These are the activations of a small neural network, seen along a few directions. Each row is one input.
Each table varies a few parts of the input and shows all the possible inputs, shuffled.
A made-up example of a description, with smaller parts first: one of 6 places along a line, together with either a single point or one of 11 places along a line or (one of 3 separate values, together with one of 5 places around a ring).
Shared parts are said once, and a part with two or three values counts as separate values.
In the rows, zero is written as 128.

Other details of the inputs vary at random and push rows far along three fixed directions, the same in every table; ignore that.

Rows:
row 1: [125 146  81 139 138 104 107 129 144  91 123 137 140 108]
row 2: [115 191  76  78  87 143 172 142 127 145 131 136  93 138]
row 3: [173 137  97 160 173  78  78  77 165 102 119 171 168  73]
row 4: [111  75 175 144  81 179 147 180  73 150 140  97 118 197]
row 5: [140 133 111 119  96 142 128 137  98 163 141 149 111 134]
row 6: [133 114 207 118 130 126 145 106 145 145 132 111 147 116]
row 7: [115 110 201 129 131 150 145 122 140 161 134 105 137 122]
row 8: [159 205  38  75 115 120 172  82 174 100 158 179 137 124]
row 9: [121  73 109 197 198  92  34 142 116  59  67 126 139 131]
row 10: [ 96  89  97 148 128 137  90 185  66 109  98 119 100 171]
row 11: [138 151 124 121 139 101 127 108 155 117 102 124 130  99]
row 12: [140 128 196 145 130 123 135 112 127 182 146 106 104  97]
row 13: [120 171  81  76  96 152 171 135 132 136 152 161  97 163]
row 14: [124 121 147 122 116 118 134 129 122 134 111 110 127 112]
row 15: [129 117 204  95 122 128 156 129 140 170 130 115 124 119]
row 16: [145 122 195 143 126 120 138 106 130 176 149 102 115  91]
row 17: [140  97 114 166 193  85  70 103 165  64 118 154 168 105]
row 18: [108 137  68 104  90 164 147 163  84 133 130 114 106 167]
row 19: [139 106 101 165 160 108  74 121 118 122 123 155 145 110]
row 20: [108 126  99 123 110 132 121 155 107 123 127 116 123 132]
row 21: [123 120 203 127 135 140 145 113 152 157 127 110 134 118]
row 22: [122 111 191 109 139 127 148 119 151 163 132 115 136 110]
row 23: [129 120 196 122 131 144 149 112 149 157 143 104 150 111]
row 24: [122  93 124 167 181 114  82 120 137  79 114 142 152 134]
row 25: [ 90  92 121 140 116 139 101 180  82 124 114 106 112 152]
row 26: [147 108 124 184 176 110 100 100 168  79 121 141 172 118]
row 27: [150 187 103 133 142 113 151  81 161 158 157 138 111  92]
row 28: [127  88 122 133 146 125 105 144 105 101 123 134 147 145]
row 29: [131 114 204 119 115 148 153 115 137 157 144 100 154 118]
row 30: [134 158 125  99 123 136 153 112 139 123 134 140 124 145]
row 31: [111 107 107 163 125 149 104 166  63 141 141 122  82 165]
row 32: [163 206  80 124 142 107 155  66 173 144 164 148 121  84]
row 33: [ 98  80 134 133 130 146 108 168  97 119 134 128 119 163]
row 34: [127  98 207 112 119 122 138 124 143 151 137 113 140 119]
row 35: [114 125 112 135 115 122 111 161 108 104 113 127 113 140]
row 36: [119 115 202 118 138 130 145 115 147 156 128 117 130 119]
row 37: [128 183  91  98 127 115 155 105 163 137 124 128 122 106]
row 38: [158 229  51  69 127 129 188  63 194 118 160 169 139 112]
row 39: [109  70 118 178 120 165 102 186  67  93 117 124 118 209]
row 40: [127 113 202 149 134 139 149 119 156 154 128 111 135 125]
row 41: [122 112 190 131 114 110 130 132 139 144 128  99 148  84]
row 42: [108 179  60  97  91 148 157 152 120 128 141 138 101 141]
row 43: [163 133  88 169 156 114 118  95 159  69 126 153 167 131]
row 44: [121 112 196 118 119 129 138 133 131 166 105  89 118 107]
row 45: [116  97  92 165 152 103  63 163  97  65  91 134 126 145]
row 46: [113 111 183 124 123 119 137 129 137 165 121  86 139  96]
row 47: [137 120 141 138 129 138 124 122 125 109 129 128 141 149]
row 48: [ 80 105  66 135  89 167 107 217  42 106 120 125  80 200]
row 49: [142 166  56 102 104 137 145 125 121 111 118 134 112 140]
row 50: [140 149 119 125 125 127 119 119 129 167 133 156 113 113]
row 51: [121 156  78 120 101 174 174 139 122 133 152 143 110 175]
row 52: [124 120 193 114 108 112 142 126 138 153 119  97 135  91]
row 53: [147  92 126 199 207  91  49 106 148  41  90 148 166 128]
row 54: [126 102 190 111 140 124 142 122 145 156 138 112 149 107]
row 55: [124 114 197 108 141 122 147 123 148 161 123 120 128 112]
row 56: [111 116 100 128 100 164 117 171  68 177 142 139  98 161]
row 57: [142 161  55 129 110 139 137 122  98 128 161 143 103 141]
row 58: [105 116  96 130 119 149 119 162  93 131 111 109 109 157]
row 59: [137 100 104 173 170  79  63 118 137  63  96 133 164  95]
row 60: [125 113 119 122 137 123 110 142 121  99 125 148 123 156]
row 61: [163 187  82 101 145 109 151  62 183  94 142 162 159 108]
row 62: [128 124 196 123 114 105 138 125 149 142 123 102 140  86]
row 63: [120 133 152  97  93 135 162 129 122 164 132  98 127 110]
row 64: [160 152  83 115 156  97 121  94 160  79 121 167 148 121]
row 65: [120 135  78 105  88 156 146 152  91 130 129 114 114 153]
row 66: [140 179  72  88  77 157 158 136 101 170 148 163  91 145]
Each input here is: one of 6 places around a ring, together with either one of 2 separate values or one of 4 places along a line or one of 5 places along a line.
Question: The inputs of row 26 and row 40 match in every part but the place on the ring of 6. If row 1 is changed in the same way as row 26 into row 40, which row does it become?
Answer: row 48
Question: The inputs of row 27 and row 16 match in every part but the place on the ring of 6. If row 33 is changed in the same way as row 27 into row 16, which row does it become?
Answer: row 34
Question: Change only the choice among 2 separate values in row 50. List by row number the other rows that result.
Answer: row 31
Question: Start at row 18 and move only the place on the ring of 6, one step at a time. The first step leads to row 58. Which rows follow, in order?
Answer: row 9, row 44, row 49, row 65
Question: List by row number the other rows that have the place on the ring of 6 in common with row 15.
Answer: row 11, row 12, row 30, row 35, row 39, row 44, row 45, row 53, row 60, row 66
Question: Start at row 42 and move only the place on the line of 4, one step at a time. The first step leads to row 25. Which rows follow, in order?
Answer: row 37, row 58

Rows:
row 67: [107 173  68 100  83 146 151 145 126 139 131 127 107 130]
row 68: [123 103 159 135 135 110 118 129 116 157 144 120 120  94]
row 69: [126 138 147 104  97 155 177 132 127 161 144  95 123 138]
row 70: [133 124 173 147 126 110 124 130 119 143 128 109 118 110]
row 71: [126 163  67  90 119 140 152 135 127 105 128 136 132 148]
row 72: [128 156 158 120 105 152 150 122 119 185 137 104 104 113]
row 73: [137 104 190 169 134 116 105 120 109 158 118 100 135  94]
row 74: [130 134 194 108 114 147 174 118 157 180 147 131 139 119]
row 75: [122 176  45  98 108 156 161 134 123 104 135 152 108 169]
row 76: [120 115 197 120 138 134 155 124 157 155 115  91 139 107]
row 77: [115 120 176 120 116 153 168 136 135 166 128  90 120 134]
row 78: [102  94 178 173 139 121  97 147 122 131 110  87 136 105]
row 79: [148 147  90 116 110 149 149 122 132 126 154 151 133 152]
row 80: [127  72 187 158 138 125 103 127 120 123 124 105 145 140]
row 81: [134 156  94  90  94 156 161 130 125 122 156 152 127 156]
row 82: [117  39 101 191 187 116  28 168  79  41 102 161 166 176]
row 83: [118 139  68 106 127 139 128 143 109  86 125 143 126 169]
row 84: [184 163 128 134 185  77 119  45 226  83 133 174 185  61]
row 85: [104 103  61 154 150 132  74 164  81 105 129 149 106 155]
row 86: [131 179  59  72  92 126 149 148 114 136 126 156  88 146]
row 87: [115  95 100 133 137 141  98 155  89  86 123 151 142 178]
row 88: [114  25 191 192 180 107  59 155 106  80  95  91 163 125]
row 89: [120 107 178 133 118 138 110 137 106 188 113 101 113 102]
row 90: [125  80 135 179 160 129  90 142 114  97 111 138 137 161]
row 91: [180 200  87 120 168  50 125  59 210  80 113 173 137  59]
row 92: [140 158  77 109  86 140 144 139  91 151 130 138  97 127]
row 93: [173 164 134 129 182  69 123  41 223  77 120 147 177  59]
row 94: [121  88 216 148 143 128 132 119 144 150 118 100 131 124]
row 95: [127  97  99 179 153 116  81 140  89 112 142 129 131 131]
row 96: [152 145 104 156 156  66  98  92 179  79 106 137 164  60]
row 97: [116 144 192 121 118 134 149 135 136 171 133 103  93 117]
row 98: [124 100  80 165 143 148 104 156  98  91 125 156 125 184]
row 99: [123 155  45  88 122 124 130 134 114 143 146 159 104 130]
row 100: [167 186 105 109 178  72 126  40 218  73 119 172 173  79]
row 101: [125 133 157  89  93 150 169 125 125 143 150 122 122 142]
row 102: [117  82 130 170 157 130  97 144 111  92 106 120 130 162]
row 103: [146 163  70 104  97 157 160 122 127 123 156 152 121 168]
row 104: [122 140 158 101 100 159 170 130 134 160 143 132 125 144]
row 105: [110 133 202 101 111 129 145 145 138 184 123 105  95 111]
row 106: [112 102  78 150 139 145 100 154  95  77 116 151 121 182]
row 107: [110 108 193 114 105 109 131 138 144 174 110  88 142  83]
row 108: [129 128 142  93  91 133 138 140 104 196 114 114 109 110]
row 109: [122 112  93 138 115 149 122 149  94 103 132 122 125 176]
row 110: [113 139 195 118 125 135 157 115 138 201 160 101 110  93]
row 111: [125 178  59 117  85 141 159 136 112 124 144 125 115 135]
Question: The inputs of row 75 and row 83 match in every part but one. If row 76 is changed in the same way as row 75 into row 83, which row does it become?
Answer: row 71
Question: The inputs of row 102 and row 93 match in every part but one. If row 94 is changed in the same way as row 102 into row 93, which row does it become?
Answer: row 101
Question: Describe the family of inputs behind these rows.
Answer: one of 5 places around a ring, together with either one of 4 separate values or one of 5 places along a line
Question: Change only the place on the line of 5 in row 103. List by row number the other rows that result.
Answer: row 69, row 79, row 80, row 109
